These are the activations of a small neural network, seen along a few directions. Each row is one input.
In each table, some parts of the input vary, and every possible input appears once, in random order.
A made-up example of a description, with smaller parts first: one of 3 separate values, together with either a single point or one of 9 places along a line or (one of 4 places along a line, together with one of 8 places around a ring).
Shared parts are said once, and a part with two or three values counts as separate values.

Other details of the inputs shift rows strongly along three fixed directions, in all tables alike. That doesn't count.

Table:
x1: [ -7  15   8 -15  55   0 -23  22  21 -36  18]
x2: [ -2 -22  22  -8   7 -33  11   7  34   4 -26]
x3: [ 13  21   3 -12  45   6  -9  29   7 -43  24]
x4: [-11 -19  18   3 -11   2  20   7  29  16  -3]
x5: [ 17   1 -16  29 -23  10   1  -9 -27  15   6]
x6: [ -8 -11 -22  18  15 -18 -17  -2 -25 -12 -24]
x7: [-18  14 -22   4 -27  -8   0  -9 -15  10   6]
x8: [ -7  39 -27  13   3  13  -7   6   4   1  30]
x9: [  8 -12 -21  19  11  13  -8  -1 -32 -13 -34]
x10: [-28  36   3   7 -19  -8   9  -9   5  15  38]
x11: [  4   8 -28  10 -16  20   7  -2 -29   6  11]
x12: [ 26  -2  13   3   4  -7  -6  -1   9  -2 -10]
x13: [ -4  34  31 -20  10   5   7  14  24  -5  24]
x14: [ 25 -29   7  -8  30  -5 -26  -3 -12 -30 -25]
x15: [ -4   6 -28   6 -14   7  -3  -5  -4  18  -1]
x16: [-15  39 -20  -1 -20  -5  12  -9   5  11  45]
x17: [-13  -8  24  -9   0 -27   4   9  24  -3 -16]
x18: [  4 -14   5  -8   1  12   9   0  -4  -5 -14]
x19: [  1 -32  -2 -14  37  -5 -22  11   2 -25 -33]
x20: [ -2   7   6  -9  35 -24  -1  22  22 -32  18]
x21: [-14 -20   2  -7   0   1  -3  -4   4  15 -13]
x22: [-18  35 -11  -8 -24  -6  12  -6   8   6  36]
x23: [ 21 -15 -24  12   3  10 -22 -11 -40 -21 -20]
x24: [ 25 -25  16 -10   4  -7  -3   2   4  -4  -7]
x25: [ -6 -32  15   2   1 -26  16  10  18  -4 -21]
x26: [  8  12  19 -13  31   2   6  22  16 -17  17]
x27: [-24  -2   2  17 -22  15  15 -15   6  30   4]
x28: [ -6   8   2   0 -49  14  26 -15  -4  45  -4]
x29: [ 18  27  -5 -26  44   1 -16  22   9 -34  18]
x30: [-14  -5 -20  12 -33  16  15  -6  -7  25  10]
x31: [ 16  -4  24  -1  11  -7 -17  -2   1  -5 -11]
x32: [ -5  20 -20  21 -16  15  -4  -6 -36  18  -3]
x33: [-23   5  34 -29   9 -18  12  -1  31   0  28]
x34: [ 16  29  -4 -11   8   6 -24   3 -12 -24  26]
x35: [ -4   5  -5  14  -2  12   0  -7 -26  13 -10]
x36: [  9  15  20 -36  35  -2 -15  23  15 -30   6]
x37: [ -8  21  28 -28  17  15  12   0  18  -8  36]
x38: [20 26 -1 -9  2  5 -8 -4  2 -7 31]
x39: [ 20  -3  -6  15  -7   0 -24  -1 -25  -6 -23]
x40: [ -2  31 -16  -6   8  24  -1  -3 -17 -16  30]
x41: [ 12 -12  15  -1  -1  -4  12   5  11  18 -33]
x42: [ -9   1 -38  14 -16  -5   4  -2 -23  -4  12]
x43: [ 6 34 -9  5 11 11  5  8 -9  2 29]
x44: [ 21 -20  -6  19  10   4 -17  -6 -26 -21 -30]
x45: [  3  -4 -40  26  10 -20 -13   5 -28  -9 -16]
x46: [ 13 -25  35  -8 -36  -6  25 -19  16  44  -4]
x47: [-13  -4  -5  -6  -6   3 -10  -1   0  15  -7]
x48: [ -8  29 -34  -4  25  20 -21   7  -9 -34  34]
x49: [ -9   8  10  -8  24   9   1  15  30 -24  19]
x50: [ -4 -23 -24  21   6   7 -13   0 -16  -8 -36]
x51: [  0   3   3   9 -36  15   4 -29 -22  30  15]
x52: [ 17 -41   5  -8   8  -5   3   8  -6   5 -45]
x53: [ -2  22  -2 -23  20   1 -12  16  25 -19  21]
x54: [  4 -29   4  -3  18 -34  -9  14  14 -19 -51]
x55: [-26  -4  -8  11 -38  -3  24 -29  -9  31   8]
x56: [-18 -10  10   8 -13 -10  23  -7  17   4  -1]
x57: [ 12  -1  41 -23  -3   2  15   1  32  -5  34]
x58: [ -1  -3  34  -8 -18  -1  24   0  25  27 -18]
x59: [-16   9  -5  -8  -4  -5  12  -2  10 -14  27]
x60: [ -1 -23  33 -20  -9  -6  11  -3   9  26 -28]
x61: [-20  18  -8  10   3  -4   8  -4   3 -16  23]
x62: [ -4  12 -23   5  -6  18  -6  -9 -37  11   2]
x63: [ 12  19 -22   9 -13  12 -25 -14 -38   0  12]
x64: [ 20 -30   5 -12  17  -9  -2   9  -5   2 -40]
x65: [-11 -15  43  -3 -15   6  32 -13  18  31 -14]
x66: [  1 -27 -28   5   8   8 -14   6 -14 -18 -29]
x67: [ 27  -1 -28   8  -7   2 -26  -4 -33 -12 -21]
x68: [ 16 -27  21  -7 -10   2   6 -12   4  -3 -14]
x69: [-14   3 -15  -3  -4 -15 -10  -4 -12   0  -1]
x70: [  5 -11 -19 -12  28  -6 -35  20  -5 -27 -29]
x71: [ -6   0 -21   6 -14   6   5  -3  -4  25   7]
x72: [ -9  -9 -14   5 -20 -13  16  -5  -5  15   3]
x73: [-15  34  10 -12  11   7  -8  14  28  -8  32]
x74: [ -3 -20  24  -9   4 -11   4  10  38   8 -32]
x75: [  8  -8   3  24 -19  10   0 -23 -21  14  -7]
x76: [  5  -6 -43  27  12   6 -18  15 -23  -9 -14]
x77: [-18  11  -3 -10   0  -5   8  -7   9 -12  26]
x78: [  9 -11 -21  20   5  14  -2   2 -30 -11 -29]
x79: [ 10 -36   2   1  26 -17  -9  18  14  -2 -41]
x80: [-12   2 -21  11 -29 -12  17 -13 -11  29  11]
x81: [ 17  18  32 -10  12  -2   6   4  26  -2  36]
x82: [ -4 -32  21 -17   3  -7  12  12  31  12 -13]
x83: [ 12  -4  30  -3   1   6   7  -4  17 -13  10]
x84: [ 10  18 -17  26  -5  15 -20 -15 -37  -1  11]
x85: [ 10 -12  45  -4 -30  -7  20 -13  28  29 -16]
x86: [-24  43  -5   7 -11  17  -1  -3   5  18  42]
x87: [ 18 -10   2  19 -12   6   2  -6 -11  -1   0]
x88: [-25 -23  28   7 -26 -16  32 -19  19  32 -10]
Each input here is: one of 2 separate values, together with one of 4 places along a line, together with one of 11 places around a ring.
- The inputs of x49 and x66 match in every part but the choice among 2 separate values. If x1 is changed in the same way as x49 into x66, which row does it become? => x21
- The inputs of x22 and x54 match in every part but the choice among 2 separate values. If x24 is changed in the same way as x22 into x54, which row does it become? => x5
- The inputs of x72 and x20 match in every part but the choice among 2 separate values. If x29 is changed in the same way as x72 into x20, which row does it become? => x41
- Which other rows does x1 become when the place on the line of 4 takes its other values? List them by row number. => x6, x35, x84
- Which other rows does x50 become when the choice among 2 separate values takes its other values? List them by row number. => x48
- Which other rows does x71 become when the place on the line of 4 takes its other values? List them by row number. => x46, x64, x80

Table:
x89: [-11   3   0 -14  21  -4  -6   7  16 -19  10]
x90: [  4  -5 -11  19  -7   9  -1  -4 -13  14 -18]
x91: [ 15 -30 -14  10   3   1  -9   5 -16  -2 -42]
x92: [ 12 -26 -15  17  -1   3  -9   2 -19   4 -44]
x93: [ -6  23  -8   8   4  17   0   0 -14  -9  32]
x94: [ -2  24 -16  17  -5  -9   5  -2  -2 -12  35]
x95: [ 10   2  21 -23  13  -7  -4   8  20 -13   6]
x96: [-15  -2  -3   2 -17  -1  11  -4   3  25   5]
x97: [  6  -5  25 -19  10  -8   1  -2  16  -9   2]
x98: [-19  -7   2   0 -13   1   6  -6   8   8   0]
x99: [ -8   4  11 -13   9 -11   6  11  16  -3  -3]
x100: [ -6  -3  16   2 -25   0  13 -19  -3  22   3]
x101: [ 18 -13   6  -7  32 -14 -28  15   0 -25 -27]
x102: [  2  21  -8  -1   8  15  -1   6  -4 -13  28]
x103: [ -1   0  15   1 -27   1  10 -11   7  26  -2]
x104: [  6  20 -45  22   8  21 -15  -3 -40 -18  14]
x105: [  8  -3  23 -22  11  -8   0   4  17  -9   6]
x106: [-14  -4   2   1 -22  -5  20  -7   8  32  -6]
- What do these inputs look like to the network? => either a single point or one of 5 places along a line or (one of 2 separate values, together with one of 6 places along a line)
- List by row number the other inputs of the same sort as x90. => x91, x92, x93, x95, x97, x100, x101, x102, x103, x104, x105
